These are the activations of a small neural network, seen along a few directions. Each row is one input.
Each table varies a few parts of the input and shows all the possible inputs, shuffled.
Descriptions start from the smaller parts, as in this example, which fits no table here: one of 8 places around a ring, together with either a single point or one of 11 places along a line or (one of 3 separate values, together with one of 4 places along a line).
Shared parts are said once, and a part with two or three values counts as separate values.

Other details of the inputs vary at random and push rows far along two fixed directions, the same in every table; ignore that.

Rows:
R1: [ 23  23   1  21 -11 -15   3   5   0   9 -18  -2]
R2: [ 32  28   7  -1   0 -27 -10 -10   0  10 -17  14]
R3: [-16 -24  -5  -9   4  12  -7   0  10  -9  -7  -9]
R4: [-34 -17 -10  32  -7 -21 -16  -3 -36 -12  35  19]
R5: [-13 -16   3   1  -4  23   7   9  -5  -4   4  -6]
R6: [ 21  11  11 -22   1  10   1  -4  17   3 -28  -9]
R7: [-12 -24  -3   4  -2  18   4   9   6   1   6 -10]
R8: [-14 -14   1  -1  -5  24   6   4  -1  -3   8  -5]
R9: [-53  -9 -11  16   1 -31 -21  -8 -29 -16  18  14]
R10: [ -9 -14  -2 -15  11  14   1  -4   4 -13   8  -5]
R11: [ 35  26   8   1   1 -26 -11 -10   0   8 -16  12]
R12: [ -6 -17  -2 -15  11  12   0  -2  -4 -19   6  -8]
R13: [ -7 -15  -2  -2   0  21   9   8   2  -4  18  -4]
R14: [ 19  22   0   2   0 -29  -2  -4  16  14 -24  -1]
R15: [-21  16 -11  38 -12 -48 -11  -5 -34   5  26  28]
R16: [-12 -12   1 -21  10  17  -4  -7   3  -9  10  -1]
R17: [-14 -16   2  -1  -7  23   7   6  -4  -5   6  -7]
R18: [ 23   8   6 -23   7   9   5  -2  27  12 -20  -8]
R19: [ -6 -16  -3   0   2  22  11   9   1  -5  16  -6]
R20: [ 26  11   8 -23   9   9   7  -3  21   3 -13  -6]
R21: [ -8 -14   0  -4  -1  24   7   6   0  -2  18  -2]
R22: [-17 -14  -4 -18   8  15  -5  -8   8  -5   4  -4]
R23: [ 20  20   1  22 -11 -25   5   5   8  20 -15  -1]
R24: [-18 -12   0 -16   4  15  -7  -8   4 -11  -1  -3]
R25: [ 29  31   6  -4   1 -25  -8 -10   2  11 -17  15]
R26: [ 23   1   5  -3  -2  15  12  10  22  17 -12 -12]
R27: [ 20  26   1   1   2 -29  -3  -5  17  18 -20   2]
R28: [ 22   5  12  -2  -4  19  14  12  10  10 -19  -7]
R29: [ 17  30   7  -1  -1 -25  -3  -5   6   9 -25   4]
R30: [ -3 -17  -2 -14   9  12  -4   0  -7 -22   8  -9]
R31: [ 37   1  13  -6  -3  23   8   8   8   9 -13  -2]
R32: [ -2 -18  -1   2   1  20  10  10  -7 -10  13  -8]
R33: [-12 -19   4   3  -1  22   6  11  -7  -3   1  -5]
R34: [-28  21 -13  38 -12 -46  -6  -7 -23   9  23  18]
R35: [ 28  11  10 -26   7  13   1  -5  15   6 -17   0]
R36: [-19 -11  -3 -16   8  17  -6 -10   7  -9   2  -3]
R37: [-17 -17   4 -14   9  14 -10   1  -2 -11  -8  -5]
R38: [ -7 -16   0  -4  -2  23   5   6  -5  -2  15   1]
R39: [-21  20 -15  42  -8 -53  -1  -1 -31   2  27  18]
R40: [  1 -17  -1   2   0  21   6  12  -8 -13  15 -10]
R41: [-13 -17  -6  -7   2  17 -10  -2   2 -19  -8  -7]
R42: [ 29  33   2   2   5 -30   5  -6   5   7 -15   4]
R43: [-46  -6 -17  29  -8 -25  -7  -3 -24   0  36  12]
R44: [ 21  27   0  15  -8 -24   9   4   9  25  -7   3]
Description of these inputs: one of 2 separate values, together with either a single point or one of 10 places along a line or one of 11 places along a line.
Changing only the choice among 2 separate values turns R5 into R29. The same change can be made to R19. Which row results?
> R10
Change only the place on the line of 11 in R7. List by row number the other rows that result.
> R5, R8, R17, R23, R26, R28, R33, R34, R43, R44
Change only the place on the line of 11 in R3. List by row number the other rows that result.
> R6, R9, R14, R18, R22, R24, R27, R29, R36, R37
Change only the place on the line of 10 in R12. List by row number the other rows that result.
> R2, R10, R11, R16, R20, R25, R30, R35, R42

Rows:
R45: [ -8 -22   0 -12   6  22  -5   0   2 -12  -2  -6]
R46: [ 13 -19   4 -14   1  44  13  12  17   0  -6 -16]
R47: [-13 -22  -1  -6   5  21  -4  -1 -16 -17  23   4]
R48: [ 36  17  11   0  -4   6  17  10  14  16 -19  -6]
R49: [-13  -9  -1  -8   2  10  -2  -2   0  -5   4  -1]
R50: [ 38  21  10 -14   3   0   9   0  24  17 -24  -5]
R51: [-14   5  -4  12  -3 -22 -10  -6  -9   2   3  10]
R52: [ 11  16  -1   1   2 -22  -2  -4   3   5  -6   3]
R53: [ 21   4   5  -1  -1  15  14  10  11   9 -11  -8]
R54: [-23   8  -7  14  -3 -31 -12  -6 -15   1   9  13]
R55: [-28 -27  -7   6  -4  17  -1   5 -11 -10  23  -3]
R56: [  4  21  -1   7  -2 -25  -3  -7   1   9  -4   7]
R57: [ -6   2  -2  17  -8 -10   2   4 -10   4  10   3]
R58: [-11 -21  -2 -16   8  23  -2  -2   4 -14   4  -8]
R59: [  4  18  -1   4   0 -23  -4  -6  -4   1  -6   5]
R60: [-11   8  -4   9  -1 -26 -10  -5 -13  -3   3   8]
Describe the family of inputs behind these rows.
> either a single point or one of 5 places around a ring or (one of 2 separate values, together with one of 5 places along a line)
What sort of input is R47?
> a single point
Change only the place on the line of 5 in R45. List by row number the other rows that result.
> R52, R58, R59, R60
